Each row below holds a small network's activations on one input, seen along a few directions.
Each table varies a few parts of the input and shows all the possible inputs, shuffled.
A made-up example of a description, with smaller parts first: line(6) and (point or line(9) or (values(3) and ring(8))).
Shared parts are said once, and a part with two or three values counts as separate values.

Other details of the inputs shift rows strongly along two fixed directions, in all tables alike. That doesn't count.

A family of inputs:
row 1: [ 35 -55 -11  19 -22 -24   3  13 -45 -16   8 -24]
row 2: [ 13 -12 -11   2  -9 -10  -4   5  -6 -10  11  -4]
row 3: [-34  33  13 -18  20  33 -10 -24  33  26 -11   1]
row 4: [-12  41  16  11  -1 -13  20   9  27 -19   4  48]
row 5: [ 21  31  -6 -11 -23 -16  -9  11  34 -13   6  29]
row 6: [ 10  20  -6 -14 -13 -20  -2   9  33 -16  20  25]
row 7: [ 16  32 -11 -12 -25 -21   1  11  37 -18  14  33]
row 8: [ 10  20   0  -8 -22 -19  -1   0  36 -16  23  24]
row 9: [ 19 -24   0  42 -16 -28  35  22 -47 -31   2  15]
row 10: [ 34 -45 -29   9 -20 -36  19  28 -43 -24   8 -10]
row 11: [-55 -48  19   8  74  82 -35 -43 -54  67 -45 -91]
row 12: [-26  35  18 -17  18  34 -19 -22  34  28 -16   3]
row 13: [  3 -15  -2  -4  -5 -12  11  -2  -6  -4  10  -6]
row 14: [ 38 -34 -14  12 -24 -25  -3  19 -30 -19   9  -9]
row 15: [-28  38  30  18  26  28  -6  -9  16  10 -20  22]
row 16: [-21  36   2 -22  14  15  -5  -7  33  15  -5  12]
row 17: [-25  19  10 -16  18  16 -14 -15  37  12   6   0]
row 18: [-21   0   9  -5  17  22  -7 -22   4  19  -3 -17]
row 19: [ 36 -66 -28  20 -22 -28  26  24 -81 -16  -1 -32]
row 20: [ 14  43   1 -16 -22 -10  -3   6  36  -5   3  33]
row 21: [-27 -47  -1   2  36  31   2 -13 -49  29 -23 -53]
Each input here is: values(3) and (point or ring(6)).
The inputs of row 1 and row 17 match in every part but the values(3) part. If row 14 is changed in the same way as row 1 into row 17, which row does it become?
Answer: row 6
Which other rows does row 15 become when the values(3) part takes its other values? List them by row number.
Answer: row 4, row 9

A family of inputs:
row 22: [  5  45   7 -15 -14 -22  -7  12  64 -20  18  45]
row 23: [  5  48  12 -30 -15 -17   4   1  57  -3   9  43]
row 24: [ -3  32   0 -12   7   9 -11   4  18  12 -11  13]
row 25: [ -7  28  14 -24   5   2  -1  -6  30  13  -2  13]
row 26: [ 15   5   6  -1 -24 -15   4  -8  14  -6  14   8]
row 27: [-12  20   5 -25   0   6   5 -12  30  11  -3  11]
row 28: [ 41 -32 -11  25 -25 -20   0  21 -44 -22   4  -6]
row 29: [  1  30   8   2   3  17 -24  -4  25   2  -4  17]
row 30: [ 20 -38 -18  16 -16 -25   9   7 -29 -19  20 -18]
row 31: [-14  20   0  -6   6   5 -12 -14  37   1  14   7]
row 32: [ 11   9 -15  -6 -12  -4   7  10  -2  -4  -5   7]
row 33: [-38 -11  -6 -15  40  33  -7 -15  -5  26 -11 -33]
row 34: [-31 -14   9   0  44  32 -24  -8   0  22 -17 -28]
row 35: [-26   4  -2   0  24  42 -17 -19 -15  30 -19 -32]
row 36: [ 10 -27   1  51  -6 -20  37  19 -70 -27 -15   9]
row 37: [-31  -7  10 -10  21  34  -7 -29  -9  34 -11 -34]
row 38: [ 34 -29 -18  24 -25 -17   5  12 -39 -17   3 -12]
row 39: [ 17  57   0  -5 -31 -12  -8   0  51 -15  15  41]
row 40: [-24 -11  14   1  25  35 -15 -31  -4  30 -13 -33]
row 41: [ 24 -37  -9  15 -12 -24   2  14 -26 -24  19  -8]
row 42: [  5   5   0 -11 -22 -11  11  -8  11  -2  12   9]
row 43: [-43 -30   2   4  69  68 -28 -18 -51  56 -49 -66]
row 44: [ 11 -38 -24   5 -14 -22  16   7 -31 -15  18 -16]
row 45: [ -2  -1 -16 -16  -3 -12  11   6  13  -9  11   7]
row 46: [-15  23   0 -22  18   2  -6   0  33   5   5  12]
row 47: [ 14  53   7  -5 -21 -13 -14  14  49 -11   1  47]
row 48: [ 23 -42 -11  16  -9 -21   1  13 -29 -23  16 -10]
row 49: [-22 -11  23   0  31  38 -23 -25  -4  27 -15 -26]
row 50: [-8 32 -4 -8 -4 15 -9 -9 22  7 -2 10]
row 51: [ -6  22  21 -11   2   4 -11  -4  36   7  -7  16]
row 52: [ 24 -40 -13  -3 -24 -26  28  11 -37 -10   3 -13]
row 53: [ -7  26  -8 -14   3  15  -3  -1  20   8 -12  10]
row 54: [ 13   4  14  -3 -14 -15   0   8  13  -5   0  12]
row 55: [ 12 -35 -23   5 -16 -22  16   7 -31 -14  20 -18]
row 56: [ 35 -36 -13  24 -18 -21   1  27 -43 -16 -10  -6]
row 57: [-17   5  10  30   7 -15  37  11 -12 -25   7  27]
row 58: [ 16   5  14  -1 -19 -12  -3  -1  13 -10  12  14]
row 59: [-47  -1  33  28  44  36  22 -17 -24  23 -24  -6]
row 60: [ 18 -33 -18  -1  -4 -28  15  21 -30 -15  11 -11]
The inputs of row 26 and row 30 match in every part but one. If row 23 is changed in the same way as row 26 into row 30, which row does it become?
Answer: row 46
Describe the family of inputs behind these rows.
Answer: values(3) and (point or (values(2) and ring(6)))
Which other rows agree with row 47 in the values(3) part? List them by row number.
Answer: row 24, row 28, row 29, row 32, row 35, row 36, row 38, row 39, row 43, row 50, row 53, row 56
Which other rows does row 52 become when the values(2) part takes its other values? List them by row number.
Answer: row 27
